Each row below holds a small network's activations on one input, seen along a few directions.
In each table, some parts of the input vary, and every possible input appears once, in random order.
A made-up example of a description, with smaller parts first: line(4) and (point or line(9) or (values(2) and ring(8))).
Shared parts are said once, and a part with two or three values counts as separate values.
In the rows, zero is written as 128.

Other details of the inputs shift rows strongly along two fixed directions, in all tables alike. That doesn't count.

A family of inputs:
x1: [ 72 123 155 108  60 122 107  95 205  60 103 114]
x2: [108 120 164  78  57 111 131  77 156  97  99 118]
x3: [109  92  60 170 145 198  96  60 103 134 103 145]
x4: [180 113 103 123 123 113 142 137  98 156 125 123]
x5: [150 136 123 141 136 128 123 146 130 124 142 129]
x6: [169 141 136 124 162  72 149 207 102 156 161 113]
x7: [101 125 121 142  97 173  95  76 164  85 103 129]
x8: [ 79 118 125 129 106 160 126  78 141 106 105 152]
x9: [127 119 110 141 145 136 138 132 114 140 130 144]
x10: [108 116 107 144 145 154 130 103 103 144 116 145]
x11: [148 152 171 108 126  64 150 201 158 124 157 118]
x12: [132 135 135 121 141 102 135 153 119 128 141 125]
x13: [145 146 144 137 157 125 150 169 108 161 139 127]
x14: [140 117  91 155 155 149 115 119 100 143 131 126]
x15: [141 100  85 136 147 143 127 110  96 152 119 129]
x16: [202 125 117 116 137  83 161 181  83 175 146 119]
x17: [ 96 151 182  90  96 109 117 111 163  97 124 115]
x18: [141 141 157 118 122  99 129 167 163 113 147 120]
x19: [131  93  59 183 163 194 104  88  83 155 110 134]
x20: [152 140 125 134 166 132 135 145  81 160 143 132]
x21: [138 139 145 124 119 110 108 143 144 118 134 104]
x22: [175 146 135 132 169  84 169 222  97 168 163 126]
x23: [ 76 130 158 112  65 135 107  96 209  65 112 119]
x24: [128 124 121 137 159 140 131 118  94 149 135 135]
x25: [163 109 100 135 147 120 138 154  94 157 129  98]
x26: [160 114 127 109  91 103 133 124 128 131 120 106]
x27: [155  86  56 153 140 184 128  60  66 168 107 156]
x28: [147 125 111 144 150 130 139 162 113 150 136 140]
x29: [116 103  85 171 127 187 114  95 131 130 102 139]
x30: [151 146 141 126 128 115 118 157 140 123 137 108]
x31: [172 117 109 117 129 124 152 126  76 169 118 134]
x32: [139 141 159 116 125  97 133 166 157 117 151 127]
x33: [ 94 139 175  88  78  70 124 143 190  78 139 115]
x34: [125 107  66 170 144 210  90  56 108 136 105 152]
x35: [157 138 124 131 154 114 123 154 107 148 149 126]
x36: [106 145 152 108 103 123 117 108 171  90 129 135]
x37: [ 61 138 171  95  70 114 121  91 183  76 105 119]
x38: [154 118 110 119 148 110 144 151  93 157 137 121]
x39: [ 87 108 106 151 126 187 125  70 118 131  91 149]
x40: [141  97  82 139 142 147 122 108 101 145 117 122]
x41: [152 128 107 149 149 130 139 171 112 147 135 130]
x42: [104 141 182  86  80  66 130 158 194  82 138 117]
x43: [126 152 164 119 129 118 136 140 136 129 131 124]
x44: [115 156 192  84  82  73 122 150 199  75 146 117]
x45: [154 137 129 138 165 114 164 188  91 163 148 137]
x46: [140 147 140 125 146 128 134 138 109 140 138 135]
x47: [107 127 118 145 136 175 126  87 125 127 117 157]
x48: [149 155 167 111 136  69 156 202 144 132 159 122]
x49: [132 117 100 145 151 145 115 110 109 139 130 135]
x50: [ 78 139 159 107  88 157 104  65 165  86 103 131]
x51: [156 142 129 138 161 119 145 169 111 150 150 136]
x52: [106 118 100 154 143 201 113  57 113 131 109 163]
x53: [111 102  61 178 141 212 107  67 118 135 102 158]
x54: [161 121 124 117 163 100 160 169  76 168 144 116]
x55: [134 114 105 146 139 135 129 140 123 134 128 133]
x56: [ 92 136 165 111  73 126 106 109 206  67 116 115]
x57: [115 100  84 164 138 189  94  71 116 134 112 127]
x58: [ 93 126 140 112  88 106 113 114 177  84 121 117]
x59: [ 58 133 166 102  68 140 122  81 191  75 101 134]
x60: [156 138 123 132 145 119 117 155 112 140 144 118]
x61: [142 135 121 132 153 101 144 165 105 149 143 129]
x62: [144 132 127 138 169 124 149 165  76 166 136 117]
x63: [ 95 127 149 119 120 140 118  90 138 119 115 125]
x64: [ 78 123 134 110  97 143 100  63 166  83 114 137]
x65: [161 162 173 101 136  65 139 193 135 131 163 117]
x66: [146 150 175 102 144  56 153 199 118 139 159 111]
x67: [103 103 102 127 127 168 129  66 105 142  96 125]
x68: [112 146 172  93  87  98 109 121 185  79 135 124]
x69: [125 142 139 132 140 128 150 146 123 137 136 142]
x70: [126 133 128 146 153 154 150 140 107 154 126 137]
x71: [127 132 139 130 115  94 129 158 147 117 130 101]
x72: [140 128  98 146 158 156 116 109  95 146 129 142]
Description of these inputs: line(6) and (values(2) or ring(10)).
Changing only the line(6) part turns x8 into x1. The same change can be made to x20. Which row results?
Answer: x21
Changing only the line(6) part turns x31 into x2. The same change can be made to x66. Which row results?
Answer: x62
List by row number the other rows that have the line(6) part in common with x16.
Answer: x6, x11, x15, x28, x32, x33, x35, x42, x44, x49, x68
A walk changes only the ring(10) part. It starts at x17 and steps to x50. List the rest of the walk in order.
Answer: x43, x13, x70, x59, x39, x37, x62, x63

A family of inputs:
x73: [197 144 145 116 162  66 140 221 114 160 172 106]
x74: [120 126 168  68  70  68 153 136 157 104 116 109]
x75: [ 75 112 120 142 116 174 121  69 125 114 100 143]
x76: [130 128  87 191 194 168 139 171  94 171 133 156]
x77: [195 151 152 125 156  79 137 227 124 158 168 109]
x78: [ 94 135 171 104 102 101 127 144 186  83 131  98]
x79: [191 164 177  87 147  48 152 189  74 169 159  98]
x80: [188 176 154 127 166  81 124 217 117 152 168 108]
x81: [195 147 136 131 146  72 155 238 125 150 164 112]
x82: [141 134  91 198 190 182 138 168  91 174 130 145]
x83: [138 171 179  99  98  86  96 145 171  91 147 116]
x84: [109 143 184  79  83  78 113 116 164  88 136  88]
x85: [114 129 106 139 125 167  86  71 138 110 123 139]
x86: [108 100 100 125 114 168  96  58 139 113 110 138]
x87: [116 154 172  80 100  84 103 122 170  88 137 111]
x88: [ 88 122 110 161 126 180 110  86 137 110 109 148]
x89: [ 69 109 123 136 123 163 136  79 117 129  96 152]
x90: [ 99 132 181  94  90  93 128 135 171  86 129  98]
x91: [172 101  83 143 176 147 132 129  59 187 133 134]
x92: [109 143 169 116 102 101 117 152 184  84 139 106]
x93: [181 207 209  99 159  54 172 244 149 134 204 160]
x94: [161 157 154 149 166 103 145 234 135 146 156 100]
x95: [165 170 165 155 160  88 157 244 120 155 164 115]
x96: [113  87  80 132  89 156 115  63 144 102  98 137]
x97: [176 132  80 174 188 158 114 139  66 177 142 121]
x98: [103 117 107 135 118 170  90  53 130 110 111 124]
x99: [ 91 140 142 108 120 180 129  36 139 103 120 199]
x100: [102 135 173 101  96  96 121 136 178  81 132 101]
x101: [ 87 132 176  97  98 101 130 138 177  88 123  99]
x102: [179  92  65 148 144 140 166 129  53 192 106 133]
x103: [ 91 107 126 134 113 177 124  69 120 122  91 124]
x104: [179  99  62 158 166 143 136 135  65 171 132 139]
x105: [ 82 106 122 135 118 180 126  74 129 124  90 122]
x106: [ 70 106 112 142 127 161 122  79 127 117 106 154]
x107: [162 123  98 148 171 155 135 112  44 190 120 114]
x108: [ 69 134 165 106 112  95 135 144 182  89 130 130]
x109: [149 134 143 112  78  80 135 168 181 100 133 118]
x110: [106 121 110 121 118 161  95  53 121 116 111 135]
x111: [ 79 136 169 104 107  86 133 142 175  88 135 130]
x112: [186 101  49 174 157 145 139 149  80 173 128 139]
x113: [ 79 114 113 149 121 179 113  72 134 109 103 146]
x114: [160 129  91 193 184 178 125 163  89 167 132 130]
x115: [186 162 172  88 160  56 153 199  79 174 155  95]
x116: [123 102  83 142 108 160 103  77 137 106 114 145]
x117: [117 113  94 160 186 157 162 143  61 190 115 150]
x118: [100 141 165 115 107 109 119 152 188  86 132 104]
x119: [175  96  70 149 161 138 145 132  55 175 129 137]
x120: [119 114 145  83  65  73 145 136 179  93 118 107]
x121: [119  94 103 117  95 153 132  63 110 126  94 137]
x122: [207 151 151 129 157  74 135 227 112 164 174 112]
x123: [180 137  82 167 184 151 105 131  67 169 149 138]
x124: [122 118 158  75  57  68 162 138 170 106 108 105]
x125: [120 125 151  85  82  78 131 140 178  85 132 114]
x126: [ 89 149 173 118 105 103 132 157 184  89 133 118]
x127: [178 109  57 179 155 159 139 159  99 170 123 138]
x128: [168 150 127 131 185 168 187 116  45 202 133 199]
x129: [111  98 110 117 105 159  99  49 122 115 109 138]
x130: [110 122 110 125 116 161  83  45 127 102 116 138]
x131: [150 151 184 115 147  65 190 219  88 170 148 101]
x132: [168 150 158 106 159  67 147 198 100 159 160  80]
x133: [ 97 116 103 136 124 173  95  59 136 114 108 122]
x134: [117 130 186  62  76  77 131 119 158 108 121 105]
x135: [114  85  83 128  85 153 123  63 133 111  95 137]
x136: [ 81 117 102 159 138 168 111  93 138 113 115 160]
x137: [143 131  89 194 194 164 136 173  84 175 137 158]
x138: [ 95 116 121 123 114 170 113  54 119 130  95 115]
x139: [127 129 174  75  81  74 111 120 173  86 142 109]
x140: [ 95 145 137 117 127 177 124  47 152  94 130 198]
x141: [ 65 132 172  99 105  91 142 143 176  93 127 127]
x142: [119 122 159  77  75  68 140 140 171  89 130 108]
x143: [ 72 113 104 159 138 173 115  99 149 113 115 156]
x144: [116 101  85 143 110 164 110  85 146 108 115 142]
x145: [115  96  74 146  99 161 116  84 155 106 104 140]
x146: [185 113  77 165 176 151 116 138  74 175 146 140]
x147: [ 76 114 112 151 126 175 122  82 142 111 106 139]
x148: [184 115  69 176 162 157 128 154  83 167 135 142]
x149: [163 167 110 172 187 192 142 144 102 167 152 202]
x150: [111 152 166 103 103  95 107 138 183  90 140  97]
x151: [176 168 154 134 164  89 133 219 124 153 164  90]
x152: [ 67 113 128 138 112 177 138  71 127 126  88 139]
x153: [178 141  89 183 183 168 112 149  77 176 140 123]
x154: [120 153 185  70  89  69 105 115 153  89 139 109]
x155: [125 130 192  59  69  69 130 114 152 104 126 105]
x156: [ 67 111 117 143 120 178 124  74 133 115  98 141]
x157: [112  90  77 135  97 154 123  76 148 108 100 134]
What is each input in this table made of?
Answer: line(5) and (point or (values(2) and line(8)))
Changing only the line(5) part turns x113 into x88. The same change can be made to x139. Which row results?
Answer: x146
Changing only the line(5) part turns x77 into x91. The same change can be made to x82. Which row results?
Answer: x156
Which other rows does x81 become when the line(5) part takes its other values? List them by row number.
Answer: x74, x125, x142, x144
Which other rows does x125 become when the values(2) part takes its other values? List them by row number.
Answer: x104
